Look-ups in named tables: a row name and a column name give one cell, copied from the table.

Table dur
	rel	tuzudif	tup	gov
kon	61983	65530	65416	75763
fif	81751	64631	78457	69405
kogal	44161	61688	51963	81212
bal	7344	56787	22706	77598
seva	75018	66411	76457	82807
totiku	67901	64521	68857	72682
bibugiv	37511	52193	43249	78321
reri	38077	66706	49308	81302
zevado	19565	53871	17646	1760
zunu	30201	62325	36260	47700

tuzudif of zunu = 62325
gov of seva = 82807
rel of kon = 61983
rel of kogal = 44161
tuzudif of seva = 66411
tup of totiku = 68857
tup of fif = 78457

Table ziselif
         fadisir  galodo  dapavur  pum  ruvare  guduri  kad  luv  vaf
vufefef       69      44       63   41      87      88   75   57   75
gesekir       62      83       71   36      73      80   69   41   48
subova        63      61       50   26      63      91   73   59   47
bipope        63      49       43   81      54      62   44   44   81
zige          62      39       55   38      56      57   54   72   51
padidi        83      64       50   87      74      52   66   85   22
nanab         54      46       60   49      64      71   51   68   66
vusotam       42      90       59   86      60      91   52   51   71

guduri of vusotam: 91
pum of gesekir: 36
kad of gesekir: 69
guduri of zige: 57
guduri of nanab: 71
vaf of gesekir: 48
ruvare of gesekir: 73
luv of nanab: 68
kad of vufefef: 75
dapavur of vusotam: 59
dapavur of bipope: 43
galodo of vufefef: 44
fadisir of gesekir: 62
pum of nanab: 49
dapavur of gesekir: 71
fadisir of padidi: 83
vaf of bipope: 81
galodo of bipope: 49
Row with the largest galodo: vusotam

big
fields: koz, gizivof, zoz
zedako: [93756, 39819, 11836]
puva: [67253, 57825, 38806]
miza: [94783, 32149, 85047]
dubi: [47462, 53957, 80594]
tet: [90231, 81416, 79625]
met: [55781, 65624, 70283]
remok: [37844, 77135, 13893]
gumef: [74483, 56325, 60447]

miza, koz: 94783
zedako, zoz: 11836
remok, zoz: 13893
remok, koz: 37844
remok, gizivof: 77135
zedako, gizivof: 39819
puva, zoz: 38806
dubi, koz: 47462
dubi, zoz: 80594
tet, zoz: 79625
puva, koz: 67253
tet, koz: 90231
Row with the largest gizivof: tet

novud =
,vafulu,lut,tegatog
puz,6761,6566,7472
neti,7502,6841,5756
nutip,6338,7452,5919
mus,7390,7840,7479
razos,5416,4400,6664
kozim,4741,2122,5450
munutas,6578,7678,6854
mez,7087,8751,8077
fil,6341,7984,6164

What is the tegatog of fil in novud?
6164
What is the vafulu of nutip in novud?
6338
What is the lut of puz in novud?
6566
What is the vafulu of mus in novud?
7390
What is the vafulu of neti in novud?
7502
What is the tegatog of kozim in novud?
5450
What is the lut of munutas in novud?
7678
What is the tegatog of puz in novud?
7472

gibeb:
        pur  rasovol  ripono  gini  dat  mur  tazapul  tif
soz      84      203     323   149  566   12      667  223
rupaga  318      441     547   222  745  125      813  454
goz     511      524     528   421  526  431      517  523

rupaga, pur -> 318
rupaga, rasovol -> 441
rupaga, mur -> 125
rupaga, tif -> 454
goz, tazapul -> 517
goz, tif -> 523
soz, gini -> 149
soz, pur -> 84
rupaga, dat -> 745
soz, tif -> 223
goz, ripono -> 528
goz, pur -> 511
goz, mur -> 431
Which row has the largest pur? goz

tuvu:
         tatiriz    kori     rep   lifof  mamazam     rab   mupel     zab     tus   seroz
zonop     -14.93  -63.68   27.84  -48.02    20.99   34.01  -18.21   44.56  -25.03  -39.67
lofet     -11.21   -5.96    6.96  -42.27   -95.04  -10.94    8.72  -13.88  -44.08   -5.17
satefop    46.99    5.43   -9.74   84.39    33.03  -85.50   25.81   -8.27   -2.61   -2.69
fol       -19.67  -32.50  -32.27    7.73   -23.11  -54.10    2.21  -74.80  -36.09    2.17
fazi       35.40   35.53  -43.85    8.15   -11.68  -20.02   -0.02  -23.46   -3.99  -22.57
poti        6.29  -14.24  -24.67  -48.21    34.41   46.76  -26.73   26.62    6.80   16.51

What is the rab of poti in tuvu? 46.76
What is the zab of fol in tuvu? -74.80
What is the tatiriz of poti in tuvu? 6.29
What is the rep of poti in tuvu? -24.67
What is the lifof of fazi in tuvu? 8.15
What is the tatiriz of lofet in tuvu? -11.21
What is the mupel of zonop in tuvu? -18.21
What is the mupel of fazi in tuvu? -0.02
What is the kori of zonop in tuvu? -63.68
What is the zab of satefop in tuvu? -8.27
What is the mamazam of fol in tuvu? -23.11
What is the rep of fazi in tuvu? -43.85
What is the rab of satefop in tuvu? -85.50
What is the mamazam of lofet in tuvu? -95.04
What is the mamazam of poti in tuvu? 34.41
What is the tus of satefop in tuvu? -2.61
What is the kori of satefop in tuvu? 5.43
What is the mamazam of satefop in tuvu? 33.03
What is the rab of fazi in tuvu? -20.02

